Each row below holds a small network's activations on one input, seen along a few directions.
In each table, some parts of the input vary, and every possible input appears once, in random order.
A made-up example of a description, with smaller parts first: values(2) and (point or ring(11) or (ring(5) and line(6))).
Shared parts are said once, and a part with two or three values counts as separate values.
(in the rows, 128 means zero)

A family of inputs:
R1: [178 127 163 148 127 101 125  82 118 114  32 158 114]
R2: [118 172 122 139 102 158 101 159 140 180 205 141  93]
R3: [100 108  67 100 121 144 135 162  95  97 125  81 160]
R4: [101  51 103 112 148 145 179 160  69  99 197  75 133]
R5: [191 127 159 117 105 104 107 111 152 116  65 190 139]
R6: [141 164  92 150  66 136 117 146 158 149  68 169 161]
R7: [ 93 145 115 150  83 124 174 126 113  76 127 103 202]
R8: [147  92  92 151 108 140 202 154  73  64  99 113 193]
R9: [ 99  98 153  93 141 132  64 151 164 165 168 164 102]
R10: [110 188 115 154  77 115 118 108 180 146 110 158 182]
R11: [140  99 149 146 184 110 129  97 125 162 121  79  44]
R12: [165 147 181 170 174 138 138 101 107 156 161  93  36]
R13: [132  87 166 112 174  92 101  92 117 151 132 119  51]
R14: [184 139 148 181 139 117 153  89 125 125  19 119 108]
R15: [147 111 143  95 178 105  91  76 122 135  73 123  92]
R16: [113 162 171 134 111 108  92 109 185 130 109 193 185]
R17: [156 134 197 136 164 119 108  94  99 144 172 133  44]
R18: [117  78  70  96 157 141 175 152  72  87 132  76 173]
R19: [152 166 172 187 149  95 154  51 147 123  64 109 130]
R20: [ 99 126  94 121 110 134  86 154 160 183 169 131 101]
R21: [103 129 123 135 107 165 159 179  70 108 222  87 116]
R22: [ 97 162  99 147 117 177 150 179 118 139 215 109 105]
R23: [144 138 149 128  98 130  91 147 162 132  68 205 164]
R24: [161 129 196  94 139 131 102 121 133 149 202 160  68]
R25: [129 157  65 167  85 145 155 169 139 106  79 141 173]
R26: [141 151 189 148 137  82 132  44 140 113  75 146 136]
R27: [154 150 185 117 117  86 114  73 173 115 107 178 160]
R28: [114 121 128  77 149 134  59 141 167 154 109 169 141]
R29: [141  85 164  75 150 101  90 118 151 154 164 148  75]
R30: [ 97 142  42 111 135 146 130 165 140 130 116 104 152]
R31: [ 89 178  93 161  94 133 166 127 159 106 120 127 193]
R32: [111 116 121 145 121 120 214 114  89  67 138  99 215]
R33: [157 109 140  59 153 112  82 103 156 138 106 154 115]
R34: [ 85  86  91 119 117 134 143 178  89 113 181  77 122]
R35: [111 148  70  98 116 141  85 140 162 171 110 134 139]
R36: [120  96 133 128 143 167 198 164  47  96 235  83 128]
R37: [ 78 116  71 130 125 152 133 175 139 143 178 100 112]
R38: [128 123  84 150  76 133 172 171  91  78  84 113 181]
R39: [154 123 126 128 189 122 119  81 130 146  60  83  86]
R40: [122 144 179 115 135 150  74 159 146 162 204 177  96]
- Changing only one part turns R33 into R5. The same change can be made to R35. Which row results? => R6
- Changing only one part turns R7 into R3. The same change can be made to R19. Which row results? => R39
- What do these inputs look like to the network? => line(5) and line(8)
- Which other rows does R26 become when the line(5) part takes its other values? List them by row number. => R1, R13, R15, R17
- Start at R12 and move only the line(8) part, one step at a time. The first step leads to R17. Which rows follow, in order? => R24, R40, R2, R22, R21, R36

A family of inputs:
R41: [120  96 138 140 131 115 164 122  99  85 120 108 154]
R42: [ 92 110 109 103 131 135  84 151 155 168 174 125  92]
R43: [108 137  71 122 127 130 150 127 129 110 100  98 173]
R44: [113 168 106 148 109 132 165 119 129 110 121 111 182]
R45: [125 164  98 158  74 145 145 168 136 122 112 152 176]
R46: [ 98 104 144  97 123 130  91 143 147 149 197 149 115]
R47: [133 112 153  92 158 145 115 141 105 131 183 129 106]
R48: [119 136  68 131  88 148 127 174 132 121  84 138 170]
R49: [126 128  99 125  82 138 135 169 125 103 110 164 192]
R50: [147  91 144 118 139 124 150 132  86 104 158 109 103]
R51: [168 175 195 146 134  92  87  61 180 157  61 181  95]
R52: [118 132 135 171 123 122 173 121 112 105 122  98 140]
R53: [131 146 145 129 150 155 124 137 117 149 187 124  90]
R54: [116 100 103 150 142 124 160 124 103 112  99  87 135]
R55: [128 117 119 101 168 152 109 146 111 153 162 107  85]
R56: [145 127 140 154 130 136 161 126  96 125 158 103  91]
R57: [ 97 143 138 131 114 134  99 143 157 162 197 140  99]
R58: [142  96 108 126 148 130 144 138  92 127 135  87  83]
R59: [114 132 107 116 117 126 157 119 118  90 119 121 197]
R60: [171 139 165 120 155  92  66  66 183 160  35 165  92]
R61: [177 134 203 109 144  84  82  62 173 143  54 191 116]
- What do these inputs look like to the network? => values(3) and (point or line(6))
- Changing only the values(3) part turns R59 into R44. The same change can be made to R41. Which row results? => R52
- Which other rows does R42 become when the values(3) part takes its other values? List them by row number. => R46, R57
- Which other rows agree with R60 in the values(3) part? List them by row number. => R42, R43, R48, R54, R55, R58

A family of inputs:
R62: [128 128 159 118 150 117  95 108 147 150 144 138  95]
R63: [133 135 118 122 125 115 123 113 150 121  77 139 152]
R64: [139 111 148  99 151 123  89 125 138 148 136 141  88]
R65: [138 130 122 126 132 112 129 106 139 120  77 134 158]
R66: [ 57 113  23 136  87 191 195 244  74  95 218  66 190]
R67: [139 139 156 129 127 118 116 113 147 139 137 152 111]
R68: [144 131 116 137 135 116 136 105 135 120  69 127 142]
R69: [136 125 158 130 157 120 110 100 135 151 135 126  79]
R70: [136 132 134 133 116 113 118 119 144 122  90 146 148]
R71: [ 64  97  30 134  97 182 205 227  63  73 222  57 194]
R72: [ 79 104  36 147 106 171 227 208  36  69 209  35 170]
R73: [141 140 157 136 128 118 129 106 131 123 110 148 139]
R74: [134 157 147 132 114 126 113 117 148 134 111 155 134]
R75: [144 134 164 131 133 117 122 106 137 139 134 144 116]
R76: [133 142 126 134 107 119 112 122 150 133  91 151 144]
R77: [141 120 142 102 145 127  80 128 141 159 139 144  93]
R78: [145 129 132 147 123 114 133 111 131 122  80 133 133]
R79: [125 139 154 117 141 124  88 113 153 161 143 138  92]
R80: [150 137 158 142 136 120 129 106 133 139 128 137 100]
R81: [132 144 110 125 118 120 115 115 153 132  80 145 153]
R82: [137 128 139 134 119 112 128 112 136 121  85 139 144]
R83: [138 149 150 129 120 124 107 116 151 150 139 154 112]
R84: [146 144 154 145 130 122 135 107 129 123 100 138 122]
R85: [129 124 164 119 152 117 105 102 140 150 139 132  91]
R86: [ 66  94  37 132  97 176 222 209  48  68 216  45 184]
R87: [138 145 152 133 123 120 121 113 141 124 113 154 138]
R88: [148 109 150 111 160 127 103 117 125 148 126 127  75]
R89: [143 104 149 103 156 122  98 116 128 148 136 139  88]
- What do these inputs look like to the network? => line(4) and (point or line(6))
- Changing only the line(4) part turns R76 into R82. The same change can be made to R77. Which row results? => R89
- Which other rows agree with R68 in the line(4) part? List them by row number. => R69, R72, R78, R80, R84, R88
